x = [[40, -35, -6, 8, 35, -44, 54], [5, 60, 31, 6, 52, 54, -13], [32, 70, 5, 26, 34, 66, -36], [-20, 4, 9, 23, -68, -15, -54], [46, -37, -13, 9, 33, -49, 51], [25, 69, 13, 17, 31, 63, -36], [-55, -61, 56, 41, 34, -34, -25], [-28, -21, 15, 29, -59, -32, -51], [-37, -35, 18, 36, -55, -40, -52], [-48, -62, 63, 43, 53, -21, -12], [45, 69, -52, 19, -56, 49, -44], [36, 76, 11, 14, 43, 65, -25]]
Report the entry just left of -32.
A: -59
Report the entry just left of -12.
A: -21
Report the entry just left of the largest entry.
A: 36
The entry just right of the smallest entry -> -15
The entry just left of 6 -> 31
Report the smallest entry.
A: -68
The entry just left of -6: -35
The first entry in reading order -> 40
Report the entry just right of -61.
A: 56
The second smallest entry -> -62
The entry just right of -40 is -52
Report the 2nd largest entry.
A: 70
Report the fourth entry in reading order.
A: 8
Report the entry just right of 8.
A: 35
Report the entry just left of the smallest entry.
A: 23

Read these off the table that follows.
1) Report the bottom-left entry.
2) Report the smallest entry in the last column.
3) Report the last entry, reading row by row.
4) Report the entry directly above -70.
5) Report the smallest entry in the first row.
6) Report the entry just right of -12.
7) Report the entry just left of the largest entry.
8) Report the smallest entry in the first column.
[[ 27   0 -19  31  17 -17  11 -29  31 -19]
 [  0  67 -70 -14 -25  78  39 -39  -9  52]
 [-22  22   1 -13 -11  26  14 -12 -15 -20]
 [  8   4  -8  10  10   4   7  -8   9  -4]
 [ 73 -36  24  62  59 -51  -9   2  66   4]]
1) 73
2) -20
3) 4
4) -19
5) -29
6) -15
7) -25
8) -22

W =
[[5363 4912 5668 4637 6151 6152 5166 5266 6156 4200 5196 5918 4971]
 [4759 5090 5471 4681 5240 4676 5961 5165 5861 4475 5299 5094 5427]
 [5541 4839 5777 4866 7320 6135 5815 5052 6632 4916 4502 7788 4729]
 [4329 5167 5351 4654 3819 3860 5675 5326 5366 4197 6006 3124 5885]
 [4496 5102 5401 4682 4533 3994 5954 5167 5642 4499 5570 4243 5726]
 [4903 5491 5503 4490 4447 4207 4732 4783 4653 5060 4476 4776 4921]
 [4999 5204 4844 4744 4755 4555 4880 4992 4935 4814 4548 4922 5250]
 [4680 5079 5443 4895 5247 3967 6460 4954 5893 4912 5032 5529 5552]
 [5079 4906 4408 5021 4930 4900 5003 5115 5165 4560 4776 5120 5341]]
Indices start at 1.
The entry directly above the largest entry?
A: 5094
The entry just right of 5675 -> 5326
The bottom entry of the column that holds the largest entry?
A: 5120
The entry at row 2, column 2?
A: 5090
The bottom-right entry -> 5341
The top-right entry -> 4971
The entry at row 3, column 3?
A: 5777
The entry just left of 5166: 6152
The entry in row 1 and column 1?
A: 5363
The entry directly above 4653?
A: 5642
The top entry of the column that holds the smallest entry?
A: 5918
The entry in the bottom-left corner is 5079
The entry in row 1 and column 2?
A: 4912
The entry directly above 3860 -> 6135
The entry directly below 5204?
A: 5079
The entry in row 3 and column 1?
A: 5541
The entry just left of 5003?
A: 4900
The entry directly above 4903?
A: 4496
The median entry?
A: 5021
The entry directly below 4744?
A: 4895
The entry just left of the largest entry -> 4502
The entry just right of 5954?
A: 5167
The entry at the centre is 5954
The minimum?
A: 3124
The entry at row 2, column 1?
A: 4759
The entry directly above 3994?
A: 3860
The entry just right of 4922?
A: 5250
The entry just left of the centre entry: 3994
The entry directly below the smallest entry: 4243
The entry at row 1, column 3 -> 5668
